A small network was trained on made-up records. Each row is its average activation on records with the value named, seen along a few directions.
Related values have similar rows: they may be neighbours, one step apart, or belong to one group.
(in the rows, 500 means zero)
Random noise pushes rows far along 9 fixed directions. That doesn't count. These rows show it; they differ only by the noise:
[573 384 463 530 448 616 396 532 496 415 457 369 587 329 533 488 500 486
 363 494 266 541]
[594 433 479 554 401 546 573 287 613 729 446 588 676 613 692 433 453 718
 558 332 597 492]
[763 665 388 572 408 239 744 501 490 362 253 464 667 401 505 359 581 693
 444 673 425 608]
[407 526 621 606 453 774 268 633 480 414 604 377 585 527 477 615 569 502
 440 689 394 376]
[469 579 539 746 414 727 415 463 534 608 554 376 490 456 736 386 615 596
 588 575 605 526]
[686 492 486 514 383 410 536 579 480 357 320 495 693 565 409 570 488 696
 431 612 358 453]
[582 477 421 549 573 472 697 342 657 586 388 590 747 466 512 429 436 440
 352 529 555 452]
[495 489 360 546 553 188 836 566 501 393 265 579 277 628 222 487 513 346
 606 491 719 545]
[476 583 542 610 363 676 477 707 452 203 556 385 575 433 445 578 635 602
 544 702 491 299]
[441 373 449 362 443 639 482 382 532 514 650 494 592 389 601 473 498 534
 488 223 389 468]
[530 674 457 484 523 534 500 581 490 296 561 491 739 413 519 491 535 653
 381 733 428 321]


Field L:
l12: [473 424 486 449 537 408 517 659 430 391 408 564 436 596 391 623 436 490
 575 561 562 398]
l10: [389 751 611 548 488 573 332 574 454 544 632 529 590 686 605 542 606 732
 540 675 548 452]
l13: [573 496 467 470 518 381 703 457 535 420 534 532 406 356 373 434 506 324
 476 471 583 522]
l4: [544 629 380 462 548 412 765 477 542 283 548 572 612 304 454 411 530 477
 445 514 649 407]
l3: [651 357 358 531 561 363 267 764 351 395 293 506 203 544 649 535 304 772
 576 586 563 439]
l11: [722 759 364 743 422 489 535 553 464 369 393 399 628 309 798 256 569 866
 556 758 616 487]
l6: [498 175 420 395 420 558 340 640 368 379 477 470 321 490 558 621 395 618
 618 250 426 469]
l7: [654 300 445 408 527 427 539 461 565 541 384 567 622 410 532 540 325 498
 393 428 437 399]
l9: [714 492 433 642 476 357 641 527 484 403 349 535 330 462 472 443 434 553
 636 506 714 507]
l8: [588 294 476 578 617 488 362 571 499 588 347 354 267 304 453 464 375 155
 352 543 322 705]
l2: [556 415 637 430 438 645 564 413 605 541 540 463 775 278 484 547 501 244
 364 485 286 504]
l1: [583 468 628 571 337 528 507 365 531 725 376 468 707 570 615 514 586 612
 468 465 357 680]
l5: [389 647 551 452 307 487 732 627 450 166 616 587 369 608 313 614 648 689
 839 421 809 255]
l14: [616 488 623 668 388 502 451 716 429 356 368 417 274 511 323 590 527 461
 578 717 516 486]
L is arranged as a ring.
Going along L from l12 by way of its neighbour l3, in what order are l4, l7, l9, l5 met?
> l7, l9, l5, l4
List every value one step from l10, in the order listed.
> l11, l1
List every value one step from l14, in the order listed.
> l13, l8

Field M:
m5: [465 365 693 295 502 655 629 237 713 655 643 668 833 537 333 675 401 249
 341 374 406 302]
m9: [536 498 394 436 526 409 390 593 424 490 449 494 471 472 667 453 468 657
 512 516 450 533]
m6: [368 787 342 566 875 487 280 579 499 457 596 652 584 636 618 424 329 658
 306 878 666 245]
m7: [813 433 713 703 195 515 677 384 590 637 268 404 651 471 495 486 581 524
 553 519 431 624]
m3: [598 555 521 384 346 374 762 329 564 477 493 548 710 488 337 451 613 468
 456 329 398 608]
m2: [474 258 212 507 722 424 531 537 494 473 397 571 388 448 652 424 281 545
 512 422 700 417]
m14: [386 309 520 595 476 613 473 589 493 461 572 501 126 499 393 601 426 346
 697 313 727 418]
m11: [544 551 609 741 236 778 601 551 601 400 491 456 629 565 497 573 659 642
 603 557 690 334]
m13: [438 232 500 682 431 789 184 475 468 650 492 434 380 620 700 552 442 643
 566 314 518 502]
m1: [604 343 430 853 516 581 603 736 561 326 166 422 471 509 346 570 505 335
 417 768 608 414]
m4: [580 313 477 448 413 484 796 512 574 333 393 561 636 347 442 555 463 412
 561 419 577 337]
m10: [570 438 556 529 449 319 738 398 564 694 306 537 340 587 374 488 503 359
 653 411 635 648]
m12: [648 725 358 627 415 383 649 573 429 235 475 396 392 242 592 284 630 699
 622 576 649 544]
m8: [422 725 413 777 805 494 435 590 528 655 435 452 401 382 676 324 486 271
 400 968 715 557]
M is arranged as a ring.
Going along M from m1 by way of its neighbour m13, in what order are m2, m14, m10, m8 met?
> m14, m10, m8, m2
List every value one step from m11, in the order listed.
> m6, m3
Fewest steps between m12 and m4?
> 5

Field Y:
y6: [654 205 537 359 324 689 695 277 665 473 524 531 813 200 533 524 435 423
 409 158 322 389]
y2: [465 594 525 579 454 376 692 417 508 536 383 391 514 485 311 423 712 272
 419 530 409 824]
y10: [592 531 747 623 296 701 467 407 556 645 508 437 711 565 565 547 589 596
 534 640 438 464]
y1: [730 346 428 647 503 284 633 605 540 369 134 501 341 495 211 552 375 312
 435 572 531 581]
y7: [509 453 520 406 456 759 478 618 515 190 746 550 693 289 499 622 447 623
 448 510 479  72]
y9: [566 426 368 288 528 471 349 489 447 407 511 483 718 384 575 484 407 686
 291 396 163 502]
y4: [550 463 619 791 490 791 165 667 503 606 478 381 487 544 695 558 448 569
 491 797 534 394]
y5: [440 607 612 584 594 502 447 380 569 742 454 491 667 689 436 509 565 346
 326 659 443 685]
y3: [586 231 301 529 715 403 383 389 559 758 283 618 430 566 686 430 191 478
 393 360 549 589]
y8: [424 340 587 630 312 587 529 669 475 434 407 428 267 630 391 656 581 410
 769 419 669 462]
Y is arranged as a line.
Going along Y from y1 by way of its neighbour y7, in what order are y10, y9, y3, y8 met?
> y10, y8, y3, y9
List every value one step from y2, in the order listed.
> y5
